Each row below holds a small network's activations on one record, seen along a few directions.
Here are examples, each followed by its value of one field, K.
The word none means that the record has no K.
Other fields move the rows too, some of them a lot.
In the rows, zero is written as 500.
Random noise pushes rows far along 3 fixed directions. That doesn't count. These rows show it; they differ only by the noise:
[527 658 460 569 676 794 329 413 576 518 582 438 475 449 533 480 415 608
 568]
[694 398 391 544 528 700 579 534 269 505 713 413 572 485 564 607 349 524
 405]
[591 698 439 579 656 822 213 485 597 451 637 398 473 470 563 522 379 604
 583]
[381 605 534 544 750 692 466 219 604 653 409 531 472 420 403 394 517 583
 614]
[531 641 453 568 666 798 368 421 549 523 595 439 481 445 547 481 409 613
 545]

[424 708 509 559 533 682 193 510 720 460 538 416 439 469 554 497 408 573
 584]
k6
[555 367 504 362 430 221 457 512 493 455 451 567 574 501 388 556 548 432
 516]
k2
[714 610 399 494 402 473 279 804 558 274 675 389 410 548 630 638 388 527
 443]
k5
[572 267 473 359 274 139 549 569 279 368 450 495 555 530 428 653 464 295
 356]
k6
[704 323 342 527 377 632 706 768 208 465 746 348 558 548 685 594 349 492
 279]
k11
[499 555 448 455 421 435 625 527 492 437 566 562 587 465 542 598 453 472
 448]
k25
[466 412 628 513 585 133 460 300 514 577 274 661 516 566 192 549 613 339
 645]
k16
[508 608 508 700 538 859 598 489 485 600 613 440 487 461 600 367 443 633
 574]
none
[467 837 492 421 518 600 102 620 834 317 549 388 364 452 624 460 410 641
 531]
k12
[288 736 536 534 590 614 462 405 666 525 466 544 423 473 514 401 629 572
 579]
k22
[916 166 297 555 268 430 575 778  15 396 766 338 655 609 576 761 310 330
 397]
k11
[477 694 415 401 443 558 447 624 596 430 488 492 429 377 689 424 503 670
 404]
k19
[515 704 422 534 608 606 175 479 679 369 509 465 449 507 522 455 455 514
 654]
k17
[425 364 551 570 525 483 935 327 345 734 410 635 544 433 394 379 553 524
 415]
none
[487 531 567 495 550 431 370 560 558 455 498 488 539 590 447 530 469 450
 580]
k18
[650 601 459 538 397 519 194 643 477 321 633 416 520 628 491 669 439 423
 593]
k22
[256 609 493 402 644 437 544 229 634 497 311 565 406 455 446 313 601 588
 522]
k17
[491 451 511 382 415 280 429 561 453 354 475 499 502 511 498 555 476 405
 435]
k18
[519 311 466 498 416 339 757 504 285 570 518 581 588 471 482 530 532 480
 353]
k16
[495 303 546 441 446 324 742 465 440 508 409 515 555 480 488 560 556 495
 339]
k9
[444 538 449 455 405 436 559 560 604 396 498 583 483 396 557 469 497 560
 426]
k2
[737 161 465 556 410 404 601 556 243 589 568 479 602 614 369 675 425 294
 526]
k5
[534 395 424 375 380 408 721 558 336 567 478 494 545 406 538 477 528 554
 368]
k19
[175 636 635 429 698 550 746 195 611 736 335 658 440 362 448 311 598 605
 505]
k25
[494 549 514 425 567 319 365 452 549 520 322 477 506 499 397 540 563 377
 660]
k12
[442 562 587 482 553 565 509 451 661 428 367 499 484 476 611 537 575 591
 435]
k9

Which value of K does each new row have?
[751 668 398 641 450 540 161 801 562 247 725 365 501 565 578 650 440 473
 459]
k16
[655 352 408 541 448 643 647 692 330 505 684 491 513 559 653 587 414 525
 388]
k5
[595 211 441 375 390 283 894 628 179 565 576 503 545 452 566 548 472 419
 309]
k12
[371 796 472 457 597 605 309 441 730 351 504 469 339 477 584 377 522 614
 511]
k17
[457 612 459 606 550 502 598 549 553 488 490 530 477 431 539 442 566 544
 380]
k16
[637 483 564 515 487 422 168 507 516 379 464 456 569 663 347 724 481 236
 682]
k22
[524 551 423 524 455 510 594 571 495 506 586 501 379 455 605 482 428 611
 383]
k5
[439 475 476 325 414 297 651 534 620 422 456 570 499 449 543 444 528 566
 331]
k2
[569 683 601 563 578 522 125 453 680 463 459 479 489 584 407 486 473 468
 763]
none
[465 263 499 400 549 178 674 237 402 611 362 493 546 554 195 528 613 311
 597]
k17
[660 412 420 438 377 285 428 602 370 346 548 386 480 615 478 633 463 363
 457]
k11
[593 456 381 494 330 495 475 677 375 358 612 441 526 477 636 591 390 480
 384]
k6
[512 750 513 598 548 753 287 613 671 403 585 445 404 470 680 510 445 749
 477]
k9
